Here are a small network's activations along a few directions, averaged over the inputs that share one value of a field.
Related values have similar rows: they may be neighbours, one step apart, or belong to one group.
Strong random noise was added to every row along 9 fixed directions; ignore it. To show where, here is one row again and again, with new noise each time:
144 -319 280 519 -582 87 337 323 -312 -742 172 45 500 -33 -111 117 -76
 -75 76 -28 252 322
212 -89 -655 85 -18 10 -15 99 -214 -173 269 -31 197 602 -69 -20 332 415
 -318 -56 410 35
-40 -292 -313 260 27 122 -168 -263 837 -98 -498 476 -165 -255 -383 56
 -21 -162 -204 63 233 458
-244 155 -95 -158 60 58 316 -264 -127 -134 -36 -13 -137 -181 429 24 -371
 -299 -101 -147 -230 -382
133 147 -129 -362 489 -275 -153 -258 269 76 -318 -101 131 351 -652 139
 -331 326 9 -113 323 -115
48 112 -145 366 -54 591 207 -66 -312 -54 244 340 -127 193 283 -145 452
 -96 -459 209 390 192
60 -237 -583 138 -248 -249 -139 -155 128 -194 64 283 38 342 -229 -180 7
 67 42 -163 90 119
358 105 553 -210 558 -165 -493 6 -358 -109 598 316 -100 258 -640 -236
 805 358 10 -332 870 675
92 40 231 -68 113 -171 -285 -361 137 -19 -1 361 -157 -55 -393 -235 2 -25
 199 -196 103 275
227 475 -42 136 -178 374 104 -546 -267 344 -155 67 45 389 58 -292 -292
 196 -16 290 -249 -324
-334 -327 -207 270 -334 -257 -215 281 298 416 164 -181 30 -27 -330 -280
 -2 -242 686 32 -451 -222


Field Bul:
b8: -248 556 759 -166 180 55 20 -66 -583 928 193 39 -249 538 -375 -410 -29
 -404 698 425 -147 -369
b7: -251 101 639 -805 505 -884 146 114 -503 -530 111 191 -176 70 -84 235
 -438 -470 237 -634 410 -65
b5: -108 -279 320 109 -258 -269 96 301 88 -166 -38 -133 352 -14 -416 193
 -362 -207 462 43 -77 25
b4: -205 94 591 -169 313 -150 97 -12 51 67 -290 409 -276 43 -115 189 -263
 -541 43 134 284 61
b3: 85 -190 170 625 -456 399 242 426 26 -89 -51 40 407 245 -378 29 41 -114
 104 518 302 325
b6: 260 152 225 86 -213 147 76 -42 -295 211 5 -16 102 92 175 -90 2 165 19
 169 -76 31
b2: 325 252 76 -334 -50 -459 -30 55 -224 154 -275 -249 371 649 -380 77 -558
 403 235 116 37 -320
b1: -73 452 156 -136 109 29 126 -525 -114 137 -153 287 -240 -8 177 -2 -463
 -220 -37 120 -252 -274
b9: -385 205 638 400 -180 269 163 -51 222 609 -412 -73 14 -201 -452 -193
 -499 -589 717 469 -462 -330
Bul is arranged as 3 separate groups.
Which other values are in the same group as b5? Give them in the order they are listed. -> b3, b1, b9
Which other values are in the same group as b6? Give them in the order they are listed. -> b8

Field Gumos:
n6: 74 -69 -69 218 -280 295 71 16 201 160 -226 83 -39 -96 320 -18 -88 -99
 -159 158 -167 40
n9: -85 -61 -89 -147 -12 -201 -236 303 -10 168 174 -114 -144 112 -31 -16 317
 46 164 -8 -100 61
n1: -179 54 406 -117 214 236 291 435 -180 109 24 -350 -2 -441 379 210 27
 -201 -125 96 28 -166
n2: -194 -99 689 382 521 541 82 54 679 44 -427 409 -118 -646 -596 280 120
 -468 -250 412 737 583
n8: -32 -95 -277 -206 242 -110 -373 -78 622 231 -158 -317 -82 -352 -204 138
 270 374 71 -70 -251 88
n7: -137 411 691 157 -306 341 292 -575 -399 176 -27 144 -193 -506 556 -406
 -476 -496 309 97 -769 -391
n3: -414 -340 319 526 20 -12 24 517 93 69 390 115 72 126 -614 -77 306 -616
 463 118 372 126
n4: -86 151 -96 17 34 195 77 -104 143 1 -242 197 -120 259 -235 113 -63 -122
 -48 267 160 118
n5: -26 41 803 190 -37 276 -260 -12 6 455 84 221 -350 -734 221 -361 299 -263
 174 46 -256 262
Gumos is arranged as 3 separate groups.
Which other values are in the same group as n8? Give them in the order they are listed. -> n2, n7, n3
Which other values are in the same group as n1? Give them in the order they are listed. -> n6, n5
